A small network was shown many inputs. Here are its activations along a few directions, one row for each input.
In each table, some parts of the input vary, and every possible input appears once, in random order.
Descriptions start from the smaller parts, as in this example, which fits no table here: one of 2 separate values, together with either a single point or one of 11 places around a ring or (one of 4 places along a line, together with one of 8 places around a ring).
Shared parts are said once, and a part with two or three values counts as separate values.
In the rows, zero is written as 128.

Other details of the inputs shift rows strongly along three fixed directions, in all tables alike. That doesn't count.

Table:
r1: [148 126 151 127 136 132 153 127 176 117  91 159 166 172 124]
r2: [140 163 102 162  76  36  79 105  88 137 141  76 122 141 134]
r3: [153 121 152 126 129 133 153 129 175 113  94 161 168 170 124]
r4: [139 108 132 107 132 122 164  80 186 104  77 162 157 124 101]
r5: [102 118 113  82 138 164 147 185 107 161 155 136 102 114 124]
r6: [112 142 136 182 133 144  97 141  64 129 154  93  89  87 135]
r7: [122 124  95  67 106  87 139 171 121 159 144 125 128 142 122]
r8: [100 115 134  94 138 157 152 190 101 170 133 131 106 115 106]
r9: [141 136 149 197 174 175  90  68 140  72 156 121 136 120 180]
r10: [139 143  87  68  66  16 136 161 130 170 107 117 145 182 100]
r11: [ 67  81 156  69 160 248 150 118 110 161 169 154  57  47  95]
r12: [129 159 122 176  90  75  91 122  79 140 141  85 111 121 128]
r13: [138 109 131 106 134 123 162  80 188 106  74 160 155 124 103]
r14: [148 138 144 211 169 177  99  88 134  70 138 123 137 112 176]
r15: [101 115 132  93 132 160 152 193 100 163 134 133 103 114 108]
r16: [144 131 169 199 156 188  84  57 138  78 154 123 128 128 169]
r17: [131 135 109  83  77  63 145 179 118 171 108 126 132 156  99]
r18: [150 119 142 135 145 133 161 148 167 104  80 155 172 158 125]
r19: [111 147 117 174 138 143  91 131  71 130 174  92  92  87 151]
r20: [152 123 122 123 149 132 157 140 176 102  99 158 173 160 140]
r21: [ 67  80 158  70 165 246 150 117 111 164 168 155  56  48  94]
r22: [150 121 142 134 147 133 159 148 169 107  76 154 170 158 127]
r23: [146 159 101 160  70  38  76 109  88 131 141  78 119 138 135]
r24: [102 119 115  83 142 161 146 184 107 164 154 137 101 115 122]
r25: [155 115 144 109 130 131 141 112 181 112 108 157 167 178 132]
r26: [134 130 146 198 149 141 109  24 150  75 108 122 133  87 133]
r27: [122 154 102 160 115  87  82 114  83 130 169  81 109 111 153]
r28: [146 124 123 107 149 128 148 122 184 105 111 153 172 169 147]
r29: [121 126  94  66 108  88 137 171 122 161 141 124 126 143 124]
r30: [131 159 120 175  85  79  91 125  78 133 142  88 108 120 130]
Description of these inputs: one of 5 places along a line, together with either a single point or one of 5 places around a ring.
- The inputs of r15 and r18 match in every part but the place on the line of 5. If r30 is changed in the same way as r15 into r18, which row does it become? => r3
- List by row number the other rows that have the place on the line of 5 in common with r13. => r14, r17, r22, r23, r29

Table:
r31: [147 121 134 103 114 102 155 145 161 131  88 149 160 165 113]
r32: [110 130 130 143 115 133 110 122  87 147 143 108  89  90 111]
r33: [128 135  73  55  72  12 143 162 131 171 108 116 142 160  97]
r34: [146 147 117 167 112  76 125 108 133 104  92 117 149 134 126]
r35: [127 106 135  92 163 181 158 144 161 123 123 159 142 136 133]
r36: [124 110 147 113 166 181 160 162 152 123 117 157 144 137 129]
r37: [152 156 108 172 120  75 122 131 132 102 107 115 160 144 144]
r38: [140 126 141 146 135 147 114  97 141 106 141 132 132 132 144]
r39: [135 128 145 150 134 152 115  98 139 109 136 131 128 134 140]
r40: [131 125 136 163 146 151 127 109 132 100 117 128 130 108 134]
r41: [143 134 143 155 142 149 110 119 135 110 146 129 139 146 156]
r42: [106 126 121 122 120 125 103 106  96 143 170 104  94  95 129]
r43: [127 150  97 150 100  67 114 155  82 135 126  93 118 116 122]
r44: [142 120 116  75 111  84 157 118 176 133 100 152 162 166 108]
r45: [119 103 138  97 159 180 163 131 165 125 115 167 134 118 119]
r46: [112 118 111  73 120 123 137 175 115 169 150 129 115 141 124]
r47: [145 131 108  97 131  98 151 150 166 129 100 146 164 173 133]
r48: [133 128 145 166 146 152 124 114 126 106 120 130 132 116 137]
r49: [135 124 136 146 143 144 114  97 143 107 140 127 133 130 150]
r50: [110 117 111  71 128 138 139 168 115 165 150 133 109 123 122]
r51: [132 128 130 144 148 143 114  91 144 105 134 130 130 119 144]
r52: [135 125 138 164 148 151 124 117 128 100 120 128 134 112 138]
r53: [113 114 110  67 116 118 138 168 117 169 149 129 116 136 120]
r54: [121 102 156  89 147 182 154 124 166 134 118 166 134 141 116]
r55: [122 106 139 100 158 182 165 138 163 124 117 165 136 122 124]
r56: [127 113 158 104 151 180 151 154 158 136 126 158 145 160 132]
r57: [144 130 128 116 124 101 157 152 158 133  84 145 161 167 113]
r58: [120  98 162  90 146 183 162 117 165 135 111 167 130 127 108]
r59: [123 114 154 115 163 179 160 159 151 128 115 159 143 142 127]
r60: [116 143 115 138 130 132 100 149  87 143 170 103 101 113 149]
r61: [114 140 135 154 123 136 108 154  79 148 154 102  98 109 126]
r62: [136 127 150 166 142 155 121 111 129 113 122 129 130 121 132]
r63: [137 123 142 142 137 146 113  89 143 106 140 134 130 128 139]
r64: [103 114 113  73 132 151 146 163 115 157 148 133 102 109 115]
r65: [149 145 124 156 102  82 116 103 139 111 106 117 150 150 130]
r66: [111 131 127 130 110 131 100 116  91 143 163 109  90 105 123]
r67: [135 135 132 166 149 148 125 122 130 102 128 130 135 120 148]
r68: [120 134 125 136 116 132  98 139  85 142 173 106  97 118 141]
r69: [122 146 107 141  86  64 113 115  92 149 119  95 108 105 102]
r70: [133 139  93  75  69  36 142 176 119 171 105 118 142 164  98]
r71: [110 137 128 150 125 134 113 150  77 140 149 106  96 100 127]
r72: [117 140 131 143 117 137  98 147  84 146 171 104  99 123 140]
r73: [102 116 108  59 121 120 146 145 124 167 142 133 108 115 106]
r74: [142 144 104 147 119  75 122  88 144 101 105 113 150 127 131]
r75: [146 145 103 150 119  75 119  98 142  98 105 114 150 132 134]
r76: [107 110 135  77 112 140 144 155 115 167 132 138 100 115  97]
r77: [150 146 122 167 109  80 122 105 135 111  93 116 147 139 122]
r78: [137 129 157 164 139 154 117 119 127 110 126 129 129 132 141]
r79: [132 119 117 105 126 102 162 122 163 123  82 145 154 133 105]
r80: [129 124 147 143 136 151 119  79 142 112 136 133 126 124 131]
r81: [143 126 142 147 137 148 111 105 137 107 143 131 136 136 148]
r82: [154 150 112 157 119  76 110 122 140 110 120 112 162 165 155]
r83: [106 113 118  85 131 153 150 174 110 159 145 138 106 105 115]
r84: [150 148 104 150 117  75 115 102 144 104 111 116 151 144 143]
r85: [107 127 119 140 122 131 113 129  87 135 143 107  92  80 117]
r86: [106 131 126 142 120 131 114 126  85 140 142 109  91  85 116]
r87: [114 136 134 143 114 137 101 142  81 146 161 104  97 116 133]
r88: [138 138 129 159 153 148 118 126 132 101 135 123 141 132 156]
r89: [137 132 146 157 139 153 112 114 133 111 138 129 132 144 148]
r90: [143 141 125 148 104  80 119  84 142 114 104 119 147 140 122]
r91: [135 125 155 157 133 154 120 103 134 109 123 132 125 121 133]
r92: [ 95 109 119  77 129 151 153 148 117 162 142 140  99  90 103]
r93: [143 129 107 100 133 101 156 153 162 122  96 144 165 165 130]
r94: [138 127 146 152 136 153 112 106 135 110 139 130 132 137 144]
r95: [124 125 144 157 144 150 129  88 135 108 114 132 126 103 125]
r96: [117 137 142 149 116 136 104 153  80 145 158 103  97 112 131]
- The inputs of r70 and r87 match in every part but one. If r94 is changed in the same way as r70 into r87, which row does it become? => r89
- What do these inputs look like to the network? => one of 6 places along a line, together with one of 11 places around a ring
- Change only the place on the line of 6 in r58. List by row number the other rows that result. => r31, r76, r78, r91, r96
- Change only the place on the ring of 11 in r41. List by row number the other rows that result. => r36, r37, r56, r59, r60, r61, r72, r82, r88, r96

Table:
r97: [138 146 126 193 129 140  53  70  91  92 192  86 104 111 182]
r98: [127 142 162 202 119 154  60  48  88  99 189  97  90  95 153]
r99: [117 117  97  90  79  68 123 123  94 144 129 104 101  86  93]
r100: [ 97 117 127  88 172 169 154 198 115 172 146 135 118 127 128]
r101: [139 133 112 123 167 104 138 100 181 114 110 135 174 161 150]
r102: [145 115 160 149 170 208 127 142 151  97 141 151 147 156 166]
r103: [ 80  77 159  60 153 235 154 128 125 169 159 162  71  75  93]
r104: [151 145 144 223 123 165  62 111  76  86 178  98 100  98 176]
r105: [132 124 161 125 140 141 136  77 179 128 113 149 154 160 126]
r106: [135 131 123 160 169 157 167 133 159  87  85 155 156 107 132]
r107: [146 140 147 156 139 118 147 124 161 115  64 140 162 166 117]
r108: [126 154  86 119  97  54 121 192  88 150 134  95 129 145 131]
r109: [146 139 124 122 122  79 142  82 185 118  67 139 168 173 111]
r110: [117 144  77  88  97  55 112 149 103 154 155  97 119 136 134]
r111: [138 132  95 126 148 107 164  92 184  90  83 152 166 118 126]
r112: [102 101 172  85 134 207 151 181 110 168 159 156  97 127 107]
r113: [170 120 121 110 117 115 128 100 185  96 120 156 165 169 150]
r114: [105 102 143  90 125 162 165 175 116 165 111 151 103 107  88]
r115: [124 158 117 131  74  44 125 167  90 177 113  96 126 149 101]
r116: [124 124 110 121  85  77 131 167  78 141 110 105 107  92  96]
- What do these inputs look like to the network? => one of 2 separate values, together with either a single point or one of 9 places along a line
- The inputs of r113 and r104 match in every part but the choice among 2 separate values. If r103 is changed in the same way as r113 into r104, which row does it become? => r114
- Change only the choice among 2 separate values in r109. List by row number the other rows that result. => r107
